Each row below holds a small network's activations on one input, seen along a few directions.
In each table, some parts of the input vary, and every possible input appears once, in random order.
A made-up example of a description, with smaller parts first: line(4) and (point or line(9) or (values(2) and ring(5))).
Shared parts are said once, and a part with two or three values counts as separate values.
In the rows, 128 means zero.

Other details of the inputs vary at random and push rows far along two fixed directions, the same in every table; ignore that.

Table:
x1: [126 110 160 136 142 192 102 118 140  44 139]
x2: [128 126 135 121  88 126 102 122 139 141 105]
x3: [134 118 147 142 140 192 118 130 116  79 147]
x4: [106 135 135  99 122 103 104 104 152 141 116]
x5: [124 129 138 102 123 101 120 118 128 134 120]
x6: [115 150 125 125 151  83 158 119 122 165 154]
x7: [136 135 110 124 116 103 128 133 135 138 126]
x8: [129 133 117 149 141 119 165 152 116 155 146]
x9: [148 119 128 142 164 162 157 132 103 104 152]
x10: [125 140 119 166 197 166 186 133 105 118 168]
x11: [131 137 119 118 110 126 101 123 131 135 108]
x12: [137 134 119 115 108 131 106 129 135 148 110]
x13: [124 131 128 129 103 122 104 121 131 131 111]
x14: [136 115 128 115 102 105 109 131 134 131 103]
x15: [131 105 157 133 148 208 103 127 134  38 148]
x16: [120 130 115 117 120 122 113 120 145 128 108]
x17: [122 146 116 171 159  99 199 149 104 177 160]
x18: [109 152 132 117 131  95 135 116 123 171 124]
x19: [138 128 118 116 115 123 127 133 134 125 132]
x20: [141 120 120 114 117 117 121 130 126 129 112]
x21: [137 110 135 116  99 113 119 134 135 140 107]
x22: [112 127 125 128 114 118 108 122 144 124 108]
x23: [124 143 117 169 162 112 181 137 101 143 162]
x24: [139 101 131 107  99 132 107 140 138 132 106]
Each input here is: values(4) and (point or ring(5)).
Q: Changing only the values(4) part turns x9 into x10. The same change can be made to x5. Which row results?
A: x4
Q: Change only the values(4) part in x17. List by row number the other rows that result.
A: x1, x2, x21
Q: Change only the ring(5) part in x13. List by row number the other rows that result.
A: x2, x3, x11, x12
Q: Change only the values(4) part in x11. List by row number the other rows that result.
A: x7, x16, x20

Table:
x25: [136 150 104 177 146 116 184 148 103 164 155]
x26: [114 141 132 151 198  99 194 113 110 153 161]
x27: [121 114 179  80 120 142  68  88 145  56 132]
x28: [110 143 102 109  56  48  90 119 166 208  88]
x29: [140 113 114 159 151 116 183 156 108 178 130]
x30: [104 133 142 122 116 109 106 117 126 124 127]
x31: [141 130 115 160 137 117 180 139 102 186 139]
x32: [125 103 143 114  98 148  73 117 150  35 118]
x33: [148 137 114 174 147 122 172 138  93 166 142]
x34: [119 144 135 129 125 123 113 112 143 124 139]
x35: [150 106 132  89  88 179  51 119 154  33 108]
x36: [140 100 162  66  81 140  65 129 152  90 105]
x37: [138 128 127 142 198 190 163 134 100  67 180]
x38: [112 144 114 103  65  42 104 129 143 193  82]
x39: [148 116 116 101 123 138 119 134 121 141 111]
x40: [121 143 114  69  92  45 104  99 164 209  82]
x41: [119 159 107 175 145  92 172 133 104 161 148]
x42: [127 140 112 117 117 109 101 118 133 116 113]
x43: [140 112 132 182 178 192 166 151 103  41 182]
x44: [122 150 113 157 149 101 192 153  93 171 148]
x45: [147 120 138 114  95 113 111 136 120 142  98]
x46: [122 100 153 113 115 175  65 106 157  13 128]
x47: [140 102 128 113 120 129 134 150 141 133 128]
x48: [127 131 121  79  59  51 107 140 153 207  82]
x49: [133 135 100 126 164 118 187 144 110 186 144]
x50: [116 151  99  79  86  58 100 116 170 205  76]
x51: [121 118 147 123  85 195  52 108 160  80 101]
x52: [123 117 135  89  85 189  37 110 174  95  73]
x53: [121 138 145 113 126 103 112 100 141 136 135]
x54: [114 150  92  79  67  44  84 120 172 218  68]
x55: [159  84 150 122  85 167  74 129 146  43 105]
x56: [134 136 116 154 152 118 191 145 108 182 158]
x57: [143 136  98 146 159 117 178 144  92 180 130]
x58: [130 146 110 167 161 115 197 149 103 171 171]
x59: [145  91 149 104 101 173  79 135 162  30 130]
x60: [112 148 118 167 192 112 199 131 113 152 159]
x61: [103 137 151 174 180 202 151 132  97 100 150]
x62: [108 138 166 158 211 190 158 110  84  45 197]
x63: [141 115 156 144 171 175 150 136  85  88 156]
x64: [108 121 137 181 176 211 152 133 118  96 141]
Q: Changing only one part turns x56 into x47. The same change can be made to x31. Which row results?
A: x29
Q: What do these inputs look like to the network?
A: values(4) and (point or line(4) or ring(5))
Q: Which other rows agree with x37 in the values(4) part? List them by row number.
A: x35, x39, x40, x42, x49, x50, x52, x54, x57
Q: Change only the line(4) part in x38. List by row number the other rows that result.
A: x27, x30, x62
Q: Change only the values(4) part in x37. List by row number the other rows that result.
A: x48, x58, x59
